Each row below is a small network's average activation on inputs in which a field has the value named, seen along a few directions.
Related values have similar rows: they may be neighbours, one step apart, or belong to one group.
In the rows, zero is written as 500.
Strong random noise was added to every row along 15 fixed directions; ignore it. To show where, here is one row again and again, with new noise each time:
[452 428 413 567 718 628 406 673 508 715 484 621 572 559 411 638 604 662
 641 509 536 443 666 654 643 539]
[578 470 461 412 484 566 474 593 485 345 398 513 518 675 659 739 661 369
 412 622 491 570 606 199 430 532]
[573 440 540 552 472 411 506 508 499 470 458 613 542 647 617 614 701 506
 416 462 358 577 503 488 543 429]
[515 514 454 553 765 530 500 448 493 671 625 596 575 472 590 644 451 197
 584 185 491 438 578 765 560 276]
[517 541 443 527 446 314 608 410 484 591 402 591 406 652 267 584 528 654
 493 403 557 392 514 484 702 671]
[498 458 502 678 428 411 497 515 446 373 410 666 565 675 388 642 521 365
 574 458 559 694 540 399 295 617]
[399 483 567 509 593 695 540 718 532 480 507 523 718 638 602 709 577 370
 554 439 434 656 597 417 619 276]
[537 533 541 572 585 500 381 439 512 531 503 612 393 427 507 731 342 273
 413 406 407 412 483 491 482 325]
[483 553 461 518 496 468 593 478 332 511 470 604 436 620 585 560 657 563
 578 322 628 473 478 326 523 552]
[568 423 495 529 682 514 346 641 587 543 540 598 448 532 552 651 607 513
 463 626 337 507 590 494 519 491]
[732 513 465 416 593 450 307 418 467 500 485 539 586 480 675 690 744 628
 278 703 281 384 593 449 688 461]
[519 532 543 471 351 357 789 400 612 473 397 467 404 671 750 500 642 341
 444 502 527 587 392 584 391 334]
[548 460 435 286 343 495 729 729 611 416 570 349 491 705 558 328 652 590
 510 448 357 569 478 357 659 587]
[448 454 496 560 393 484 557 468 586 531 353 552 570 656 324 664 413 403
 467 448 528 516 545 569 560 496]
[573 498 424 535 201 530 467 567 541 282 445 476 626 591 633 642 567 373
 386 553 370 563 431 152 418 509]
[540 493 419 512 679 650 330 614 547 529 584 492 632 389 766 535 612 450
 544 681 429 502 557 561 393 418]
[396 432 478 463 434 585 593 611 508 586 282 537 527 647 486 556 490 553
 472 355 524 439 518 623 641 449]


Values of REPE:
luga: [457 464 619 354 528 505 472 527 393 409 528 497 517 580 455 470 524 624
 390 489 440 518 514 280 671 572]
vevis: [518 548 585 443 505 426 590 289 404 403 438 457 570 480 655 453 508 370
 479 484 644 568 488 556 356 376]
tig: [709 390 401 392 568 547 424 603 499 506 514 478 598 610 469 650 742 569
 418 540 409 525 764 498 666 573]
vina: [435 531 520 496 739 586 480 334 444 625 608 484 590 431 815 445 783 586
 595 563 699 530 560 580 464 404]
zele: [577 364 324 410 329 587 411 383 530 362 425 349 757 528 373 438 385 308
 483 719 661 510 638 552 249 797]
sidu: [598 522 382 438 318 451 668 624 480 427 366 437 485 530 499 447 390 312
 443 348 451 489 480 623 471 501]
peb: [594 666 524 780 372 401 487 480 644 454 628 486 426 362 281 675 453 452
 616 960 501 626 448 336 300 496]
sini: [541 645 565 490 547 366 481 336 404 405 502 482 538 434 430 533 386 506
 416 467 419 474 465 415 628 483]
kulu: [314 411 522 512 663 479 531 562 602 504 347 448 590 482 706 402 557 477
 403 583 534 513 508 733 421 465]
pulu: [558 475 522 479 643 478 421 500 508 546 512 532 531 475 412 623 612 620
 494 701 525 468 648 500 575 525]
tikef: [366 410 327 574 464 574 282 342 659 627 442 497 563 414 365 550 385 490
 435 647 713 297 550 519 405 746]
dalon: [679 504 522 493 306 369 642 446 442 453 513 527 562 605 329 484 583 549
 559 444 485 680 568 586 492 475]
laz: [627 473 553 537 669 546 270 532 322 494 463 651 454 434 416 647 485 509
 455 523 425 532 635 532 478 501]
gebud: [378 488 516 612 595 523 433 424 621 610 755 487 551 430 596 371 606 590
 654 667 560 569 419 516 410 518]
mifud: [448 363 419 509 513 459 416 553 462 398 482 484 669 570 560 378 591 532
 477 309 489 527 514 390 496 723]
pubuz: [402 377 472 522 512 609 470 657 510 454 389 494 439 561 521 595 510 463
 505 482 615 501 562 348 406 586]
gese: [548 318 444 539 669 623 194 609 434 605 285 652 255 456 525 744 512 601
 414 650 513 288 609 491 410 583]
kagu: [479 458 645 520 431 509 662 624 558 422 591 429 313 617 457 438 598 504
 617 632 519 738 468 335 359 504]
punu: [534 691 542 547 690 498 536 335 386 610 788 532 620 412 413 680 628 520
 605 408 599 502 611 393 742 360]
rut: [339 527 513 661 525 490 501 690 642 569 227 527 414 448 478 564 321 504
 448 554 446 468 421 671 529 436]
A value of REPE combines one of 5 hidden first parts with one of 4 second parts; all combinations occur once.
- mifud and rut share the first part; mifud and kulu share the second. Which value has the first part of kulu and the second part of rut? => peb
- pubuz and tig share the first part; pubuz and vevis share the second. Which value has the first part of vevis and the second part of tig? => dalon
- vina and sini share the first part; vina and tikef share the second. Which value has the first part of tikef and the second part of sini? => luga

Values of ZIVEZ:
paba: [441 571 569 560 630 255 396 281 595 526 737 498 442 402 375 356 430 671
 447 575 360 391 346 332 707 699]
fibu: [561 563 492 267 795 661 360 725 339 325 640 394 672 327 489 305 416 484
 603 591 505 643 702 428 439 606]
kanuv: [584 482 513 557 394 453 506 423 489 534 422 631 394 547 453 664 484 427
 493 428 497 452 504 555 422 373]
nelip: [429 582 435 625 539 484 556 615 450 425 702 522 459 391 451 349 301 260
 732  90 561 598 433 388 326 552]
gimub: [480 490 664 430 664 338 445 173 503 427 325 566 473 603 570 502 490 386
 344 711 621 647 561 687 301 513]
zunil: [348 442 670 501 762 307 453 512 386 353 364 600 508 573 596 486 489 471
 305 267 384 520 449 415 627 528]
tubu: [507 286 365 368 197 545 557 399 747 590 496 379 681 640 422 340 455 437
 391 373 447 449 487 804 552 567]
gafof: [497 434 508 317 657 637 507 693 617 388 526 270 468 544 548 410 565 491
 553 919 562 661 668 420 355 668]
limi: [308 344 269 449 303 599 562 376 798 783 409 349 406 556 390 360 379 532
 467 559 694 180 424 721 534 733]
kago: [497 605 531 302 504 419 613 300 368 469 495 451 457 619 606 495 599 553
 337 303 518 408 428 308 791 533]
fif: [658 805 153 574 457 504 714 539 366 666 591 440 524 408 567 589 581 503
 791 371 658 289 474 497 614 482]
zibez: [452 705 719 365 772 332 583 656 316 262 300 533 368 345 813 462 372 361
 314 385 366 542 406 479 442 267]
devim: [456 560 118 583 271 530 655 795 597 539 411 472 470 551 809 506 614 403
 561 317 517 346 340 395 410 588]
gibad: [459 460 674 647 521 506 408 553 719 412 583 500 435 476 425 678 440 377
 491 758 408 691 500 350 315 369]
solit: [412 508 670 517 460 545 455 426 542 420 444 497 548 401 615 497 262 263
 374 515 401 517 385 530 412 268]
nepes: [557 775 520 351 651 408 714 536 210 433 703 491 401 485 366 345 487 709
 805 336 645 554 510 265 636 603]
ter: [430 572 611 577 598 424 673 455 336 549 497 594 407 611 417 592 647 604
 607 460 692 563 547 393 592 493]
dof: [506 319 603 428 540 563 465 435 445 646 478 555 558 643 252 590 662 794
 466 538 526 460 676 625 775 530]
nono: [868 648 596 628 494 446 443 405 297 698 598 659 202 295 446 686 667 777
 548 564 358 407 520 615 598 195]
senet: [584 571 543 363 362 583 570 541 353 334 304 418 459 474 455 444 476 531
 487 727 654 606 559 443 347 535]
A value of ZIVEZ combines one of 5 hidden first parts with one of 4 second parts; all combinations occur once.
- limi and gafof share the first part; limi and tubu share the second. Which value has the first part of tubu and the second part of gafof? => nelip
- zibez and nepes share the first part; zibez and fibu share the second. Which value has the first part of fibu and the second part of nepes? => gimub
- zunil and dof share the first part; zunil and nono share the second. Which value has the first part of nono and the second part of dof? => senet
- paba and solit share the first part; paba and kago share the second. Which value has the first part of kago and the second part of solit? => devim
